Each row below holds a small network's activations on one input, seen along a few directions.
In each table, some parts of the input vary, and every possible input appears once, in random order.
Descriptions start from the smaller parts, as in this example, which fits no table here: values(3) and (point or ring(11) or (ring(5) and line(6))).
Shared parts are said once, and a part with two or three values counts as separate values.
(in the rows, 128 means zero)

Other details of the inputs shift rows strongly along three fixed directions, in all tables alike. That doesn't count.
To show where, the next rows are all for the same input, with only those details redrawn:
[ 88 112 126 139 134 146  88 155 111  79 139 116]
[109 132 138 177 136 149  87 172  84  72 161 111]
[103 136 125 144 130 144 117 145 117  91 140 123]
[145 157 114 112 133 139 181  97 171 125 100 163]
[189 171 139 166 127 153 161 162 144  85 148 132]
[ 97 139 126 155 135 136 121 116  95 114 146 133]
[ 91 102 105  54 147 152 153 114 197  98  74 150]
[ 83 127 122 150 140 132 125 105  92 121 146 137]

Rows:
R1: [144 174 143 183 119 133 168 113 109 126 144 127]
R2: [145 166 108 100 112 161 150  91 135 142 135 119]
R3: [161 133 139 107 138 117  97 204 174  80 121 135]
R4: [ 87 107 140 116 149 125 127  85 155 128 133 124]
R5: [102 107 140 104 154  80 119 106 131 145 134 132]
R6: [127 145 131 146 139 146 141 130 121 103 140 133]
R7: [111 132 100  97 127 167 151  65 115 193 113 127]
R8: [137  80 108 102 140 172 103 182 187  58  79 117]
R9: [184 154 137 169 131 155 165 122 168 148 126 153]
R10: [ 89  88 132 109  97 169 101 104  84 147 140 112]
R11: [110  95 103 136 130 101  87 174 100 113 126 125]
R12: [147 161 123 114 112 121  96 154  88 141 155 108]
R13: [ 64  75 133 140 155 130 104  71 118 166 130 118]
R14: [ 90 126 136  64 104  98 130  67  73 190 141 152]
R15: [ 77 106 132 151 138 125 148  71 123 177 115 119]
R16: [169 145 140 136 140 154 134 155 182  80 134 129]
R17: [ 86  65 118 142 139 116  91 128 123 149 133 108]
R18: [198 172 111 202 117 124 184 127 114 175 148 166]
R19: [ 99 150 152 145 143 108  97 116 106 126 152 142]
R20: [ 97  99 112 170 113 111 110 118  94 157 117 130]
R21: [188 202 131 100 118 142 153 117 131 139 134 129]
R22: [139 108 114 102 136  89 166 119 171 161  93 128]
R23: [178  87 117  33  86 145 120 191 179  91  92 119]
R24: [ 89 105 114  95 150  92  93 140 107 110 111 146]
R25: [181 149 165 141 139 119 122 158 169  79 146 112]
R26: [159 187 162 220 122 124 172 119 106 139 190 106]
R27: [118  73 126 103  97 158  95 144  83 139 138 109]
R28: [112 149 149 166 127 119  74 178  78  73 161 118]
R29: [139 105 109  91 128 151 172  97 209 123  48 136]
R30: [120  68 105  66 147 108  88 153 190 108  79 141]
R31: [113 153 145  73 102 131 159  81 102 162 148 148]
R32: [113 124 106 116 127  83 175  79 133 198  87 163]
R33: [167 101 112 124 137 139 129 153 183 128 103 142]
R34: [129 155 143 131 136  77 173  96 138 174 120 138]
R35: [155 172 140 139 131  87 166 121 120 149 111 154]
R36: [170 129 102 142 107 151 113 144  96 152 141 102]
R37: [230 172 112 140 109 137 136 177 110 143 146 107]
R38: [ 82 109 144 112  92 153  92 107  72 119 171 109]
R39: [138 158 148 118 134 102 162 108 168 125 116 129]
R40: [104 153 148 134 130 107 127 126 110 116 116 131]
R41: [105  85 129 169 123 118 100 157 112 133 135  92]
R42: [139  99 144 152 140 103  75 189 123 110 144  99]
Changing only one part turns R40 into R20. The same change can be made to R19. Which row results?
> R33
Describe the family of inputs behind these rows.
> ring(6) and (values(2) or ring(5))
A walk changes only the ring(6) part. It starts at R39 and steps to R26. List the rest of the walk in order.
> R15, R41, R22, R34
A walk changes only the ring(5) part. It starts at R42 and steps to R30. List the rest of the walk in order.
> R11, R32, R22
List by row number the other rows that have the ring(6) part in common with R4.
> R1, R2, R6, R16, R26, R38
Change only the values(2) part in R10. List by row number the other rows that result.
> R7
